These are the activations of a small neural network, seen along a few directions. Each row is one input.
In each table, some parts of the input vary, and every possible input appears once, in random order.
A made-up example of a description, with smaller parts first: one of 3 separate values, together with either a single point or one of 11 places along a line or (one of 4 places along a line, together with one of 8 places around a ring).
Shared parts are said once, and a part with two or three values counts as separate values.

Other details of the inputs vary at random and push rows far along three fixed directions, the same in every table; ignore that.

Rows:
r1: -1.32 -0.67 +1.35 -3.13 -3.10 +1.09 +3.80 -0.74 -1.11 +0.30 +0.51 -3.15
r2: -3.86 -2.22 -0.93 +8.01 +6.47 +2.25 -3.00 +2.32 +5.79 +1.59 +1.78 +5.09
r3: -2.29 +1.71 +3.19 +3.70 +4.79 +0.60 -2.72 +0.13 +4.32 +2.32 +1.76 +5.35
r4: +1.83 -2.12 -6.10 +0.27 -0.87 -0.33 -1.27 +1.00 -1.64 -4.10 -3.54 -1.85
r5: -0.31 +1.26 +0.18 +6.55 +5.33 -0.53 -3.31 +3.45 +4.49 +1.26 -1.49 +4.77
r6: -3.04 -3.98 +2.14 -1.04 -2.62 +3.39 +5.83 -0.58 +0.13 +2.95 +4.31 -4.41
r7: -3.79 -4.60 -0.69 -1.70 -1.49 +4.10 +4.07 -1.90 +0.85 +0.68 +2.89 -3.13
r8: +1.04 +4.41 +5.43 -9.50 -4.97 -0.50 +2.19 -5.43 -4.00 +1.36 +2.12 -0.45
r9: -3.10 -0.18 +3.76 +0.56 -0.12 +2.29 +3.51 +0.49 +2.58 +3.45 +2.03 -0.45
r10: +2.38 +0.40 +3.35 -4.87 -4.22 +0.26 +3.17 -1.70 -3.64 +1.40 +1.86 -3.05
r11: +3.67 -0.63 -5.08 +1.28 -0.24 -5.04 -3.01 +1.29 -3.40 -3.95 -3.88 -1.92
r12: -1.05 -4.23 -5.47 +1.00 -0.79 +3.71 +0.17 +1.66 +0.36 -2.82 -0.03 -1.63
r13: +5.07 -0.14 -4.33 +0.01 -1.12 -2.34 -3.68 +1.02 -4.39 -3.98 -2.47 -0.61
r14: +6.10 +3.53 -1.49 -1.87 -2.72 -5.23 -2.17 +1.22 -5.19 -2.58 -4.96 -1.42
r15: -0.45 +6.28 +5.30 +0.64 +3.72 -5.63 -3.32 -1.55 +2.30 +2.09 -1.28 +4.72
r16: +1.25 +1.86 +4.98 -5.69 -4.13 +1.52 +4.14 -1.17 -2.14 +2.42 +1.70 -1.82
r17: +3.31 +4.82 +4.45 -6.02 -4.50 -2.53 +2.33 -1.61 -4.14 +1.06 -1.02 -1.97
r18: -2.34 +2.34 +2.80 +3.06 +4.50 +1.50 -2.35 +1.27 +4.78 +2.14 +0.89 +5.45
r19: -5.94 -0.20 +1.29 +4.57 +5.23 +3.97 -1.09 +0.73 +7.59 +2.25 +2.16 +5.16
r20: +4.12 -1.91 -4.85 +1.96 -1.01 -0.32 -0.90 +3.37 -2.55 -2.84 -2.79 -1.91
r21: +3.42 +5.99 +2.83 +3.02 +4.33 -6.02 -5.60 +0.51 +0.78 +1.38 -2.66 +6.22
r22: -1.93 -0.10 +1.80 +2.49 +2.86 +1.54 -1.24 +0.05 +2.66 +1.63 +2.18 +3.23
r23: -3.37 +0.09 +0.89 +1.63 +3.18 +0.30 -0.56 -1.47 +3.45 +1.59 +0.81 +2.54
r24: -3.32 -3.19 -0.24 -0.08 -1.48 +3.02 +4.17 +0.51 +1.01 +0.48 +1.36 -3.17
r25: -0.52 +6.70 +5.78 -4.40 +0.21 -0.62 -0.79 -3.06 +1.38 +1.85 +0.51 +4.48
r26: -4.25 -3.90 +1.49 -1.88 -2.15 +2.99 +5.58 -1.29 +0.28 +2.10 +3.93 -4.21
r27: -4.91 -2.86 +2.01 -3.77 -2.65 +5.97 +6.28 -2.38 +1.86 +2.05 +3.46 -2.88
r28: +1.82 +3.07 +0.27 -1.85 +0.16 -2.36 -3.27 -1.80 -1.25 -1.40 -1.17 +2.26
r29: +1.83 -2.11 -5.93 +2.79 -0.17 -1.73 -1.18 +2.64 -1.67 -4.02 -3.69 -2.30
r30: -0.30 -5.28 -6.36 +4.50 +1.06 -0.62 -0.83 +2.62 -0.27 -3.04 -1.37 -3.26
r31: -0.46 +2.08 +5.20 +0.04 +1.22 -0.41 +0.58 -0.83 +1.60 +3.70 +2.02 +2.44
r32: +0.63 -4.59 -6.42 +3.57 +0.53 +3.35 -0.69 +3.68 -0.06 -3.11 -0.50 -1.37
r33: +1.97 -2.64 -6.07 +0.58 -0.45 -1.41 -1.88 +0.15 -2.16 -4.02 -2.65 -2.19
r34: +1.30 +3.14 +1.34 -3.15 -0.76 -1.73 -2.09 -2.47 -1.34 -0.72 -0.28 +1.88
r35: -2.60 -4.21 +0.81 +0.41 -1.68 +2.92 +4.55 +0.21 +0.44 +2.13 +3.39 -4.17
r36: -1.07 -4.57 -3.01 +3.40 +0.00 +1.00 +1.73 +2.02 +0.06 +0.38 +1.08 -3.07
r37: -0.74 -5.15 -6.09 +2.08 -0.16 +2.43 -0.82 +0.98 -0.41 -3.03 +0.33 -1.61
r38: +3.21 +6.51 +1.71 -4.21 -0.54 -4.22 -2.33 -2.55 -1.84 -1.26 -3.75 +2.32
r39: +1.18 +1.47 +0.34 -1.04 -0.21 +1.05 -0.69 +0.60 -0.37 -0.37 +0.01 +1.07
r40: +2.52 +2.98 +1.93 -0.56 -0.49 -4.16 -1.13 -0.36 -1.75 +0.73 -1.21 -0.05
r41: +2.11 +0.75 +1.14 +0.63 +0.14 -1.41 -0.84 +0.44 -0.85 +0.67 -0.14 +0.53
r42: +2.21 +0.08 -2.69 -1.99 -1.08 -2.09 -1.36 -1.46 -2.53 -2.71 -2.22 -1.45
Description of these inputs: one of 6 places around a ring, together with either one of 3 separate values or one of 4 places along a line.
Question: The inputs of r32 and r38 match in every part but the place on the ring of 6. If r13 is changed in the same way as r32 into r38, which row does it become?
Answer: r33
Question: The inputs of r14 and r4 match in every part but the place on the ring of 6. If r36 is changed in the same way as r14 into r4, which row does it become?
Answer: r23
Question: Change only the place on the ring of 6 in r6. List by row number the other rows that result.
Answer: r7, r11, r22, r31, r37
Question: Change only the choice among 3 separate values in r24. List by row number the other rows that result.
Answer: r1, r29

Rows:
r43: +1.02 +3.18 +2.48 -3.30 -0.96 -1.20 -1.97 -2.56 -2.03 +0.28 +1.73 +2.12
r44: -0.64 +1.44 +0.56 -3.79 -2.73 -0.90 +1.68 -1.35 -1.54 -0.82 -0.88 -2.18
r45: +0.32 +2.91 +1.94 -4.45 -0.29 -1.43 -0.79 -3.91 -0.62 -0.44 -0.55 +1.53
r46: -3.97 -2.43 +0.52 +2.23 +2.16 +3.54 -0.37 -0.33 +2.96 +1.52 +4.12 +2.35
r47: -1.14 +1.39 +1.55 -3.67 -1.35 -0.95 +1.91 -2.89 -0.05 +0.52 -0.69 -1.20
r48: +3.73 +1.46 +3.19 -1.94 -2.48 +0.45 +1.86 +1.62 -2.51 +1.98 +0.85 -1.12
r49: +2.00 -1.71 +1.89 -1.95 -2.78 -1.09 +2.50 -1.18 -3.20 +1.48 +1.94 -3.74
r50: +2.02 +0.04 +3.33 -1.61 -1.64 -2.22 +1.45 -1.55 -2.41 +2.15 +1.53 -1.98
r51: +3.92 +3.65 +4.41 -1.59 -1.21 -1.13 +0.53 +1.40 -1.63 +2.44 +0.17 +0.95
r52: +2.59 +4.88 -0.78 -2.28 +0.36 -4.44 -4.75 -1.36 -2.15 -3.28 -3.16 +2.46
r53: -1.95 -3.44 +1.32 -2.40 -2.52 +8.15 +4.01 -0.14 +0.35 +1.82 +5.11 -0.90
r54: -0.15 -0.72 -0.67 -4.97 -2.60 +0.95 +1.48 -3.40 -2.00 -1.46 +0.67 -2.16
r55: -0.01 +2.81 +4.86 +5.10 +4.55 +0.12 -1.58 +3.27 +4.31 +4.30 +1.02 +5.12
r56: -0.04 -7.18 -8.09 +1.31 -2.08 +6.93 +1.74 +3.32 -0.65 -4.47 -0.35 -3.86
r57: -1.81 -3.57 -5.22 +1.99 +0.86 +1.89 -1.27 +1.09 +0.72 -3.38 -0.29 -0.87
r58: +2.63 +2.45 -2.44 -2.67 -0.97 -3.03 -3.39 -1.01 -3.08 -3.99 -2.87 +0.41
r59: +0.22 +2.26 +1.70 -3.67 -2.80 +2.17 +2.68 +0.06 -0.14 +0.28 -1.07 -0.71
r60: +2.03 +2.77 +2.90 -2.23 -2.29 +0.02 +2.63 +1.10 -1.14 +1.59 -1.15 -0.72
r61: +2.32 +2.23 +2.12 -3.61 -1.90 +2.61 -0.15 -0.73 -1.61 +0.47 +1.45 +1.95
r62: +1.76 +2.94 +1.32 -4.45 -2.04 +1.99 +0.16 -0.72 -1.25 -1.18 -0.89 +1.02
r63: -5.03 -0.36 +2.23 -1.43 -0.79 +2.30 +3.40 -1.21 +2.42 +1.59 +2.07 -1.32
r64: -4.46 -2.67 +1.38 -2.97 -0.64 +4.36 +3.53 -3.32 +2.15 +1.19 +3.52 -1.13
r65: -1.09 -0.12 -0.26 -4.12 -3.74 +0.37 +2.86 -1.24 -1.87 -1.10 -0.15 -3.65
r66: +1.21 +1.00 +1.72 -3.64 -1.16 -0.26 -0.68 -3.62 -1.87 +0.70 +1.89 +1.13
r67: -3.28 +4.83 +5.04 +5.09 +6.02 -3.74 -2.57 +0.91 +5.56 +3.59 -0.85 +5.73
r68: +2.98 +4.36 -1.16 -1.69 +0.47 -5.86 -3.34 -1.64 -1.51 -2.21 -4.95 +1.18
r69: -1.26 -1.78 -2.68 +5.15 +2.10 -1.51 -0.70 +2.91 +1.41 -0.68 -1.55 -0.72
r70: -0.42 -6.15 -5.78 +2.34 +0.25 +2.82 -0.80 -0.03 -0.52 -1.94 +1.97 -1.43
r71: -3.09 +3.46 +4.57 +4.98 +6.39 -3.58 -1.92 -0.32 +5.88 +3.97 -0.98 +5.36
r72: -0.13 -2.57 -1.17 +5.51 +2.17 -1.06 -1.27 +3.04 +0.73 +0.47 +0.96 -0.48
r73: -1.45 -1.98 -4.44 +3.15 +2.28 -1.01 -1.33 +0.62 +2.03 -1.86 -2.45 -0.35
r74: -3.69 +2.39 +3.73 +4.54 +4.53 -2.04 -0.73 +1.07 +4.79 +3.08 -0.06 +3.47
r75: +0.02 -3.05 -1.69 +5.74 +2.08 -1.05 -1.24 +3.25 +0.51 +0.15 +0.68 -0.71
r76: -2.92 -5.19 +0.19 -2.49 -2.11 +5.47 +3.76 -2.90 -0.10 +1.58 +5.43 -2.11
r77: +4.69 +1.22 -2.46 -2.19 -0.90 -3.07 -3.93 -2.15 -4.05 -2.46 -1.30 +1.03
r78: +4.51 +6.62 -0.20 -1.56 -0.27 -3.70 -3.25 +1.03 -1.11 -2.12 -5.81 +2.83
r79: -1.96 -2.74 +2.23 +4.46 +2.86 +0.16 +0.72 +0.52 +2.77 +3.34 +2.72 +0.41
r80: +4.39 -3.16 -4.59 +3.54 -0.01 -3.66 -2.25 +2.00 -3.47 -2.18 -1.79 -2.81
r81: -1.33 -3.15 -4.74 +2.29 +2.34 +0.95 -1.93 -0.27 +1.62 -2.56 -0.96 +0.47
r82: -2.62 +1.69 +2.61 +4.29 +4.68 -2.77 -0.97 -0.10 +4.28 +2.86 -0.73 +3.00
r83: +4.47 -0.96 -7.04 -0.17 -1.50 +0.96 -2.66 +2.59 -2.88 -5.90 -4.19 -0.85
r84: -5.01 -0.66 +2.24 -1.59 -0.83 +2.48 +3.67 -1.14 +2.46 +1.58 +1.90 -1.28
r85: -1.28 -4.06 -3.98 +2.91 +1.09 +2.45 -1.71 +1.01 +0.33 -1.48 +1.99 +0.27
r86: +1.02 -6.89 -6.72 +2.00 -1.65 +6.78 +0.62 +3.18 -1.33 -2.74 +1.55 -2.27
r87: -1.38 -2.63 -4.92 +3.22 +2.11 -0.68 -1.03 +0.78 +1.91 -2.12 -2.71 -0.63
r88: +0.53 +0.72 +1.32 -3.85 -2.35 +0.70 -0.11 -2.32 -2.55 +0.01 +2.59 -0.01
r89: +5.23 +3.31 -0.97 -0.60 -1.81 -2.95 -0.60 +2.50 -2.94 -1.42 -4.47 -0.49
r90: +1.67 +2.77 +3.10 -2.06 -2.11 +0.22 +2.69 +1.12 -0.88 +1.71 -1.01 -0.57
r91: +3.15 -1.74 -5.37 +2.98 +0.44 -4.33 -1.84 +1.67 -2.34 -2.86 -4.45 -2.34
r92: +0.78 +3.25 +3.52 -1.82 -0.17 -3.99 +0.76 -1.99 -0.66 +1.87 -1.32 -0.02
r93: -4.78 -1.77 +1.70 -2.87 -1.10 +4.25 +3.13 -2.04 +1.68 +0.60 +3.47 -0.94
r94: -1.43 +1.00 -0.58 +5.67 +3.87 -3.17 -2.35 +2.42 +2.62 +0.27 -1.92 +1.91
r95: +0.85 +2.41 +1.33 -3.88 -3.09 +1.78 +2.46 +0.05 -0.57 -0.10 -1.50 -0.96
r96: -0.58 -2.32 -0.65 +5.99 +2.81 -1.10 -1.46 +3.03 +1.40 +0.89 +0.97 +0.20
r97: -3.15 -0.45 +5.64 +1.06 +0.48 +1.06 +2.71 -0.09 +1.78 +4.48 +4.74 -0.39
Question: The inputs of r49 and r77 match in every part but one. If r96 is changed in the same way as r49 into r77, which row does it become?
Answer: r85
Question: What is each input in this table made of?
Answer: one of 5 places along a line, together with either one of 3 separate values or (one of 2 separate values, together with one of 4 places along a line)
Question: Which other rows agree with r57 in the place on the line of 5? List them by row number.
Answer: r45, r52, r54, r56, r58, r62, r64, r81, r83, r93
Question: Change only the choice among 3 separate values in r78. List by row number the other rows that result.
Answer: r59, r95
Question: Change only the choice among 2 separate values in r73. List by row number the other rows that result.
Answer: r63
Question: Start at r66 and move only the place on the line of 5, one step at a time. The first step leads to r81. Which rows follow, in order?
Answer: r47, r91, r50
Question: Change only the choice among 3 separate values in r51. List by row number the other rows that result.
Answer: r48, r55
Question: Start at r75 and move only the place on the line of 5, one step at a time. The first step leads to r74. Which rows follow, in order?
Answer: r84, r93, r46
